Each row below holds a small network's activations on one input, seen along a few directions.
In each table, some parts of the input vary, and every possible input appears once, in random order.
A made-up example of a description, with smaller parts first: ring(5) and (point or (values(2) and line(4)) or line(11)).
Shared parts are said once, and a part with two or three values counts as separate values.
In the rows, zero is written as 128.

Other details of the inputs vary at random and push rows far along two fixed directions, the same in every table; ignore that.

Table:
x1: [128 176 123 169 101  52 163 179  38 126 174 143 200 143  86 174]
x2: [132  92 153 119 156 141  69 172 129 164  90 166 113 107 133 101]
x3: [171 139 171 111 184 166 130 140 114 141 124 128 108 116 134  97]
x4: [166 140 169 138 175 166 115 135 115 103 158 155  91 124 138 106]
x5: [ 80 152  49 146  14  63 204  77 139 120 146  87 158 182 102 216]
x6: [129 118 146 103 193 131  91 158 123 149 109 138 112 113 146  92]
x7: [142 151 170 110 166 165 115 139 124 143 113 131 136 100 133  68]
x8: [ 75 131 100 105  72 174 134  25 219  92 108  85  77 152 147 123]
x9: [147 142 174 129 152 139 104 141 108 108 130 161  86 127 112  82]
x10: [113 114  91  79  94 171 151  32 200 119  84  48  69 163 153 141]
x11: [102 146  50 126  49  85 220  77 139 146 136  44 179 172 124 230]
x12: [143 150 164 122 189 163  96 124  96  85 141 125 101 138 129 108]
x13: [156 146 174 130 179 168 115 131 109 103 152 150  94 126 132 107]
x14: [ 83  72  63  82  93 167 125  62 225 141  87  79  67 138 146 148]
x15: [141 100  99 107  89 170 180  47 232 140 105  81  59 146 156 138]
x16: [108 111  40 174  40  77 211  59 161 118 172 101 166 146 124 251]
x17: [125 149 163 125 162 159  78 128 103  87 129 130 127 117 136  78]
x18: [104 151 101 167 133  46 139 191  53 134 184 149 207 133 120 194]
x19: [128 173 118 152 120  71 163 181  48 152 153 103 250 117 110 158]
x20: [142 160 113 145 110  43 154 187  26 145 135 100 218 139  95 161]
x21: [157 137 170 137 148 137 104 145 114 108 137 166  83 125 118  81]
x22: [162 147 168 106 189 167 125 136 109 137 120 121 111 121 131  97]
x23: [121 115 113 165 107  43 141 211  59 191 140 161 225 124 113 176]
x24: [108 119 148 124 182 132  85 159 117 114 125 167  96 122 152  97]
x25: [152 163 123 168 105  75 182 191  67 171 170 132 240 103 119 156]
x26: [108 129 113 153 120  39 162 212  54 180 140 147 219 127 129 171]
x27: [151 143 174 116 162 164 120 144 128 148 116 138 133  95 136  68]
x28: [178 118 167 127 157 130 120 158 127 144 108 141  97 113 122  69]
x29: [114 122  93  83 100 178 167  32 212 131  92  64  69 162 147 141]
x30: [115 119 118 155 109  38 147 210  57 183 139 158 224 128 121 170]
x31: [148 154 170 125 184 169 111 127 104  99 148 143  98 131 128 107]
x32: [113  82  88 115  78 162 152  28 247 139  88  99  92 105 151 120]
x33: [ 66  97  75  99  95 162 121  51 225 106 119 103  49 150 153 157]
x34: [120  94 146 138 158 151  50 161 119 120 121 173  98 111 124 119]
x35: [136  87 144 118 164 148  65 172 121 158  93 152 113 101 127 108]
x36: [172 130 168 118 154 135 118 155 119 145 109 143  97 115 121  70]
x37: [131 167 114 150 114  69 155 181  40 148 149  98 252 117 116 157]
x38: [168 126 168 133 161 157 121 151 141 146 122 140 130  91 143  66]
x39: [106 111 103 130  60 172 155  39 244 109 124 113  67 135 156 120]
x40: [136 150 176 135 156 167 105 134 123 110 144 160 119 105 134  79]
x41: [115 182 117 173 112  78 157 170  49 122 184 135 238 126 108 170]
x42: [146 145 171 142 152 165 105 138 129 110 150 165 116 103 140  78]
x43: [115  97 161 140 153 134  63 157 123 131 119 192 100 124 134  97]
x44: [172 129 168 147 178 161 116 138 122 101 157 153  91 122 139 104]
x45: [115 100  41 154  22  46 213  81 163 160 123  91 171 136 107 213]
x46: [118 100 156 139 151 143  53 163 124 126 119 188  99 117 130 112]
x47: [ 69  80  66 102  87 169 110  53 221 103 115 101  53 148 143 158]
x48: [135 177 114 167 133  80 168 165  36 116 192 124 212 148 106 199]
x49: [177 132 158  74 166 176  93 154 142  94 109 136 162 112 109  96]
x50: [135 111 100  98  87 176 178  45 224 142 106  83  59 148 156 139]
x51: [161 139 159  94 159 178  79 143 138  57 136 157 147 123 107 107]
x52: [139 165 117 146 115  45 161 187  34 150 139 105 216 139  89 161]
x53: [153 150 121 191  96  44 169 190  56 130 184 153 193 134  96 171]
x54: [145 112 158 155 167 152  88 122 135 101 141 172 127  80 133  88]
x55: [140 149 163 109 172 164 108 137 120 137 109 124 141 106 134  68]
x56: [106 139  60 134  11  61 230  95 149 169 127  80 164 161 107 205]
x57: [105 119  94  83  73 149 155  43 211 135  71  76  61 162 128 115]
x58: [133 146 165 122 162 134  85 135  96  89 120 136  94 139 110  83]
x59: [103 111 162 128 167 128  85 159 117 119 121 178  95 127 150  92]
x60: [ 81  90  73  80 102 159 135  62 228 144  92  81  65 140 155 147]
x61: [153 144 169 105 162 138 114 147 109 141  99 132 103 122 112  71]
x62: [ 99 107  41 173  13  49 199  69 161 122 151 112 157 148 104 226]
x63: [127 159 173 130 161 167 100 130 119 106 141 153 122 110 130  79]
x64: [117  94 139 129 170 158  54 163 115 108 130 158  98 112 124 120]
x65: [ 85  63  69  88  80 168 118  71 226 147  77  86  64 137 142 154]
x66: [136 141 161 120 157 132  77 134  89  85 116 131  94 139 115  82]
x67: [181 100 154 131 197 151 112 130 124 132 121 139 117  90 133 104]
x68: [146 144 161 119 185 161  88 124  89  81 137 120 102 138 134 107]
x69: [123 111 145 104 187 130 100 168 123 152  97 145 109 113 155  86]
x70: [ 54 105  53 153   9  53 181 100 159 146 143 129 163 172 133 224]
Each input here is: values(2) and (point or ring(10) or (values(3) and line(8))).
The inputs of x43 and x23 match in every part but the values(2) part. If x17 is changed in the same way as x43 into x23, which row does it become?
> x37
A walk changes only the line(8) part. It starts at x68 and steps to x12. List the rest of the walk in order.
> x48, x31, x13, x4, x44, x16
Which other rows does x39 become when the values(2) part takes its other values? List them by row number.
> x38
A walk changes only the line(8) part. It starts at x45 and steps to x28. List the rest of the walk in order.
> x36, x56, x61, x57, x52, x20
Which other rows does x14 become when the ring(10) part takes its other values? List them by row number.
> x2, x6, x23, x26, x30, x35, x60, x65, x69

Table:
x71: [123 114 124  96 131 174 115  81 177 109 106 109  73 137 138 118]
x72: [153 137 153 141 148 120 120 153  96 121 141 146 139 120 120 113]
x73: [140 150 155 132 153 130 125 153  95 126 134 136 148 119 127 104]
x74: [113 110 137 129 154  93  88 173  92 137 113 157 126 127 124 116]
x75: [125  88 120  97 121 159 119  93 191 163  72 107  85 122 145 104]
x76: [ 93  95 117 129 121 164  89  81 183 103 120 140  66 125 146 120]
x77: [147 146 151 134 164 127 130 153  91 133 142 133 134 122 126 116]
x78: [148 111 142 129 164 114 112 185 106 162 119 148 158  92 129 106]
x79: [120 153  82 171  56  51 205 137  93 150 170 114 205 144 107 208]
x80: [141 148 154 130 153 129 119 152  96 124 137 135 150 119 128 106]
x81: [152 139 156 143 149 122 124 154  97 123 139 148 136 119 120 110]
x82: [120 117 143 135 143 115  89 183  96 144 125 161 130 124 121 119]
x83: [126 118 129 102 130 169 124  79 177 116 109 108  67 139 146 109]
x84: [119 126 131 101 124 171 117  79 184 113 102 110  81 134 142  98]
x85: [150 134 146 136 148 125 111 154  96 115 138 147 144 118 112 122]
x86: [137 145 147 125 151 133 112 153  96 119 134 134 156 118 120 117]
x87: [ 88 142  66 130  34 102 204  65 175 144 132  81 146 157 132 186]
x88: [145 137 142 129 166 129 117 155  91 120 141 131 143 124 121 124]
x89: [127 111 128 109 118 164 118  79 185 107 108 120  74 135 132 107]
x90: [ 99 126  57 140  28  96 194  66 180 128 135  89 140 159 123 202]
x91: [147 142 150 134 163 128 127 155  90 127 140 133 136 123 126 118]
x92: [102  88 123 115 125 164 103  97 199 126 113 153  71 128 156 120]
x93: [117 151  72 159  73  61 194 140  89 142 167  98 208 149 113 221]
x94: [138 145 148 127 157 130 114 153  97 120 136 134 155 119 121 110]
What do these inputs look like to the network?
> values(2) or line(4) or (values(3) and line(6))
Which of the alternatives is x74?
> line(4)
Which other rows does x94 become when the values(3) part takes its other values? List them by row number.
> x88, x89
Which other rows does x93 become when the line(6) part takes its other values? List them by row number.
> x71, x77, x83, x88, x91

Table:
x95: [147 135 136 126 143 143 128 128 123 121 136 120 136 122 127 123]
x96: [134 120 138 127 135 127 120 141 130 137 122 140 133 119 130 116]
x97: [131 123 135 135 134 132 120 134 129 138 126 137 135 109 131 115]
x98: [126 132 132 126 141 142 118 129 120 114 136 126 130 128 129 133]
x99: [144 119 137 142 141 133 134 134 133 137 141 146 117 117 136 128]
x100: [149 141 141 127 137 133 136 126 123 118 133 124 128 123 120 111]
x101: [121 117 134 126 133 123 109 144 123 130 122 145 124 126 128 124]
x102: [118 120 132 138 131 128 110 134 127 128 130 143 128 116 130 121]
x103: [ 93 107  78  96  53 174 155   8 251 101  97  82  47 161 146 147]
x104: [126 141 140 128 136 127 124 133 114 123 130 129 119 133 129 114]
x105: [120 120 132 136 133 127 111 136 127 126 129 144 128 120 130 120]
x106: [121 111 123 123 149 118 106 140 114 132 116 128 120 127 129 129]
x107: [136 137 141 133 133 129 125 123 116 115 132 132 119 133 119 119]
x108: [123 116 131 126 137 124 105 149 118 134 118 139 119 129 122 126]
x109: [ 97 112  86  94  47 166 170   9 247 124  87  75  46 163 148 132]
x110: [132 113 126 120 150 121 117 139 119 142 112 121 127 121 131 124]
x111: [133 121 133 131 133 128 123 138 132 136 124 139 135 118 131 116]
x112: [103 158  59 156  48  48 215 135  96 156 167  91 232 151 113 233]
x113: [121 138 134 121 142 133 117 131 119 121 130 129 128 132 130 125]
x114: [133 118 132 122 137 127 117 147 124 144 114 131 125 124 124 121]
x115: [136 133 133 129 142 140 116 129 119 111 140 128 129 127 126 129]
x116: [133 117 135 145 140 129 123 136 128 127 145 153 112 123 134 133]
x117: [138 135 135 123 143 146 129 129 123 124 132 119 137 122 130 127]
x118: [137 143 142 125 136 130 136 131 118 133 126 122 125 127 131 110]
x119: [103 136  54 160  36  39 207 147 101 167 157 103 224 148 108 234]
x120: [133 140 143 131 132 127 123 128 113 119 129 132 119 135 124 115]
x121: [131 123 134 133 133 130 124 135 132 136 125 137 135 114 131 116]
x122: [138 139 139 130 136 130 124 128 118 108 137 132 122 128 119 117]
x123: [122 134 131 122 145 139 117 131 117 117 133 127 130 129 130 128]
x124: [121 118 130 133 131 125 112 137 129 126 128 145 128 124 130 122]
x125: [150 140 138 127 138 140 133 125 125 117 132 124 133 122 124 121]
x126: [121 117 129 125 131 123 108 145 123 133 121 142 121 129 125 126]
x127: [122 138 137 125 140 129 121 134 116 122 128 127 124 135 129 118]
x128: [133 119 136 123 134 126 121 144 127 140 118 139 131 121 129 118]
x129: [148 139 143 130 134 131 137 123 120 125 128 125 126 128 120 114]
x130: [122 118 134 130 132 123 110 141 127 127 126 147 127 125 128 122]
x131: [133 140 139 122 141 132 133 133 120 132 125 119 130 129 130 113]
x132: [134 136 134 119 147 142 128 130 121 127 129 120 136 123 131 123]
The inputs of x112 and x113 match in every part but one. If x110 is changed in the same way as x112 into x113, which row does it become?
> x106
What do these inputs look like to the network?
> values(2) and (point or line(8) or ring(10))
Which other rows does x98 become when the values(2) part takes its other values? List them by row number.
> x117

Table:
x133: [119 127 113 137 130 109 130 161  97 132 142 120 174 131 125 175]
x134: [126 155 128 131 127 134 159 113 121 119 150 110 140 143 125 134]
x135: [ 89 100 100  94 105 167 110  62 200 116  90  99  64 152 147 138]
x136: [134 116 104 136 108  89 159 152 115 166 139 123 181 116 120 161]
x137: [189 149 197 138 208 137 105 174  53 113 141 151 127 108 120  75]
x138: [ 98  99 113 101  93 159 138  74 224 151  79 111  72 128 157 114]
x139: [134 113 150 135 164 145  89 154 126 117 130 164  82 105 124 100]
x140: [126 160 108 146 109  95 179 119  98 124 161 104 161 143 133 170]
x141: [121 108 124 150 114 136 113 107 164 135 131 139 105 120 142 122]
x142: [131 130 103 141 133 112 136 155 102 141 142 124 181 118 124 169]
x143: [174 119 175 128 216 146  82 198  73 141 133 165 150  85 130  83]
x144: [128 132 115  98  85 174 151  33 207 109  97  90  69 144 132 119]
x145: [120 125 121 140 110  81 144 167 101 162 124 138 168 124 123 139]
x146: [143 159 160 114 169 163 114 116 123 104 131 129 112 120 131  87]
x147: [140 152 104 132  75 110 177 112 122 119 150  97 170 143 109 158]
x148: [100 126 106 157  76  94 145 141 111 134 158 155 163 138 125 182]
x149: [ 98 129  90 140  90  70 142 147 100 149 127 116 161 145 112 166]
x150: [141 128 180 111 208 132  57 186  72 121 120 158 116 115 117  81]
x151: [143 106 155 122 161 142  90 133 156 117 114 172  80 129 135  95]
x152: [153 130 157 109 146 186 124  88 162 110 111 115  70 136 124  78]
x153: [127 167 111 134 100 112 168 127 111 113 160 102 177 138 124 153]
x154: [107  96 133 120 135 154  91  94 170  98 105 144  88 118 137  97]
x155: [102 118  98 129  82  95 143 129 132 154 107 117 133 145 125 146]
What do these inputs look like to the network?
> values(5) or (values(2) and line(4)) or ring(10)
